A small network was shown many inputs. Here are its activations along a few directions, one row for each input.
Each table varies a few parts of the input and shows all the possible inputs, shuffled.
Descriptions start from the smaller parts, as in this example, which fits no table here: line(6) and (point or line(9) or (values(3) and ring(5))).
Shared parts are said once, and a part with two or three values counts as separate values.
In the rows, zero is written as 128.

Other details of the inputs vary at random and push rows far along two fixed directions, the same in every table; ignore that.

Rows:
x1: [159 173 158 122 127 149 246  92 146 145 105]
x2: [165 190 165 103 141 158 224 128 110 132  89]
x3: [139 199 109 113 177 169 119 112 150 141 169]
x4: [144 205 169 111 130 146 219 116 112 137  70]
x5: [131 173  83 108 162 198 131 134 172 153 161]
x6: [116  79 100 151 126 106  69 112 144 113 168]
x7: [162 195 107 145 167 137 137  70 142 158 171]
x8: [ 77  90 105 112 111 144  52 189 139 130 133]
x9: [114  74 168 127  93 113 166 144 118 105  98]
x10: [126 106 166 131  95  73 138 135  88 106  67]
x11: [120  86 108 145 136 109  58 135 117 119 163]
x12: [144  85 170 141 105  77 153 112  94 106  96]
x13: [164 183  84 136 175 157 132  96 144 157 182]
x14: [131  93 149 121  98  91 146 162  86 102  71]
x15: [175 192 136 115 134 149 225 127  99 134  70]
x16: [125  80 180 119 111  86 163 116 118  95 110]
x17: [106  77 115 129 143 117  67 133 143 125 202]
x18: [115 105 110 138 135 102  32 138 111 122 160]
x19: [137  77 160 148  93  88 159 114 112 111  90]
x20: [106  94 165 106  98 106 149 177  97 102  75]
x21: [121  92 119 149 138  85  59  96 131 113 169]
x22: [134 197 118 131 169 154 127  85 156 159 181]
x23: [120 211 122 133 166 164 111 102 144 155 152]
x24: [106  89 101 159 124 114  48 123 135 125 165]
x25: [ 92  90 119 131 139 127  50 150 131 121 174]
x26: [ 71 103 123 144 117 118  42 135 146 130 152]
x27: [ 83  99 116 126 133 125  43 159 127 122 162]
x28: [164 176 148 100 145 160 240 122 127 123  97]
x29: [128 207 158 115 113 155 218 132 127 141  48]
x30: [144 186  75 122 147 186 125 140 141 162 127]
x31: [171 150 135  96 129 178 251 133 145 148 110]
x32: [128  86 157 143  87  86 153 124 107 112  77]
x33: [120  68 162 120  99 107 174 132 130  95 108]
x34: [120 222  91 147 144 156 100 112 144 161 114]
x35: [138 100 159 118 100  84 139 156  81 102  73]
x36: [116  67 151 101  89 132 162 180 117 114  86]
x37: [155 203 134 123 114 149 219 130 111 137  47]
x38: [145  67 176 110 113  93 171 132 111 105 135]
x39: [144 195  88 150 160 155 122  77 163 152 153]
x40: [123  65  80 132 132 130  60 138 151 124 175]
x41: [118  72 170 127  99  98 170 119 135 100 104]
x42: [ 97 218  99 125 144 179 106 141 149 155 123]
x43: [133  86 112 136 143  96  59 117 125 109 175]
x44: [112  78 176 133  93 104 162 130 123 110  93]
x45: [ 93 103 132 121 131 115  48 154 118 118 156]
x46: [106 207 101 129 148 182 114 128 151 156 139]
x47: [130  77 133 112  85 115 151 178 104 114  66]
x48: [158 205  98 135 172 160 109 107 127 152 155]
x49: [163  42 133 119  99 108 182 138 124 118 123]
x50: [170  65 160 125 114  77 169 116 100 105 131]
x51: [106 108 122 150 126  89  44 118 114 124 146]
x52: [113 101 176 103 100  99 141 171  92 101  77]
x53: [124  73 103 155 124 102  78 106 144 127 186]
x54: [149  56 137 121  95 119 165 155 111 114  94]
x55: [152 187  91 154 158 150 131  72 163 165 172]
x56: [ 97  98  98 153 118 112  42 133 130 126 153]
x57: [125 179  89 114 155 204 123 145 160 163 151]
x58: [129 184 100 132 158 174 137 101 169 159 180]
x59: [102 231 118 124 156 159  97 125 137 155 124]
x60: [123  82  95 140 146 106  55 122 133 112 181]
Each input here is: values(2) and line(5) and (point or ring(5)).
Changing only the line(5) part turns x27 into x17. The same change can be made to x30. Which row results?
Answer: x49
Changing only the line(5) part turns x57 into x5. The same change can be made to x44. Which row results?
Answer: x41
A walk changes only the line(5) part. It starts at x7 and steps to x21. List the rest of the walk in order.
Answer: x12, x51, x10
Change only the line(5) part in x3. List by row number the other rows that result.
Answer: x2, x38, x45, x52
Change only the values(2) part in x17. List by row number the other rows that result.
Answer: x13
A walk changes only the ring(5) part. It starts at x56 and steps to x15. List the rest of the walk in order.
Answer: x18, x51, x32

Rows:
x61: [103 129 125 133 125 138 106 133 138 133 135]
x62: [171 182 113 125 153 160 188 106 133 149 128]
x63: [163 160 142 103 125 151 218 140 115 133  86]
x64: [119  92 151 133 100 107 146 126 128 118 105]
x65: [135 126 126 137 139 114 103 113 124 127 155]
x66: [118  58 154 133  98  73 116 137 104  96 110]
x67: [127 116 141 122 130 114 118 134 115 114 124]
x68: [130 175 111 139 141 139 111 114 133 145 127]
x69: [116 109 135 132 118 116 130 122 136 120 128]
x70: [124 136  93 140 133 140  87 124 143 143 145]
x71: [114 138 123 134 129 128  96 136 121 130 127]
x72: [140  67 148 125  95  95 168 139 110 102  93]
x73: [122 119 142 118 126 114 117 144 113 121 124]
x74: [160 174 143 123 139 149 208 100 135 140 119]
x75: [125 134 100 126 147 146  88 133 140 133 157]
x76: [112 110 144 117 122 125 128 141 131 124 132]
x77: [117 139  96 135 135 149  86 139 138 141 145]
x78: [109 140 116 128 148 145  90 124 149 134 162]
Changing only one part turns x61 into x77. The same change can be made to x64. Which row results?
Answer: x70
What do these inputs look like to the network?
Answer: values(3) and (point or ring(5))
Change only the values(3) part in x62. List by row number the other rows that result.
Answer: x65, x74
Which other rows agree with x65 in the values(3) part? List them by row number.
Answer: x66, x67, x68, x71, x73

Rows:
x79: [154 142 157 124 114 109 191 124  96 114  76]
x80: [ 85  54 131 130 110  93  44 153 126 107 146]
x81: [115 187 113 141 147 149 101 115 138 148 135]
x82: [144 164 105 135 159 152 118 103 144 145 168]
x83: [138 165 105 134 159 149 122 102 149 142 170]
x84: [114  85 108 132 121 126  84 148 133 124 144]
x85: [149  66 163 126 101  92 175 122 113 108 112]
x86: [136 123 154 111 105 140 206 145 120 122  79]
x87: [139 213 100 137 155 151 115 107 133 154 134]
x88: [139 159 101 140 154 151 112  99 150 147 166]
x89: [119 181 107 124 151 161 104 130 141 142 140]
x90: [143  66 164 126 101  88 179 121 118 104 114]
x91: [ 81  37 129 128 100 100  51 163 131 111 154]
x92: [142 190  88 120 160 178 127 130 145 157 144]
x93: [137 121 155 105 109 136 199 149 117 122  85]
x94: [ 81  45 131 136 103  91  42 152 128 103 143]
x95: [161 116 159 118 119 113 215 112 120 117 102]
x96: [102 114 136 138 125 109  79 134 120 121 137]
x97: [100  33 117 132 105  97  51 161 126 111 155]
x98: [100 138 120 141 133 121  64 127 133 136 149]
x99: [118 188 115 134 151 147 101 118 135 148 138]
x100: [125 205 103 123 153 171 119 124 148 154 135]
x101: [166 141 153 123 123 129 231 103 126 124  96]
x102: [152 139 156 124 114 105 185 123  98 117  76]
x103: [157 121 145 110 115 137 204 147 111 119  86]
x104: [112 136 106 148 135 115  62 118 127 131 146]
x105: [124 196  99 118 156 184 128 134 148 154 144]
x106: [149  59 165 124 104  89 173 123 109 104 111]
Changing only one part turns x106 into x85. The same change can be made to x92. Which row results?
Answer: x97
What do these inputs look like to the network?
Answer: line(4) and (values(2) or line(5))
Change only the line(4) part in x83. List by row number the other rows that result.
Answer: x90, x95, x101
A walk changes only the line(5) part. It starts at x92 and steps to x93. List the rest of the walk in order.
Answer: x80, x99, x102
Which other rows agree with x82 in the line(4) part? List them by row number.
Answer: x79, x83, x89, x96, x103, x105
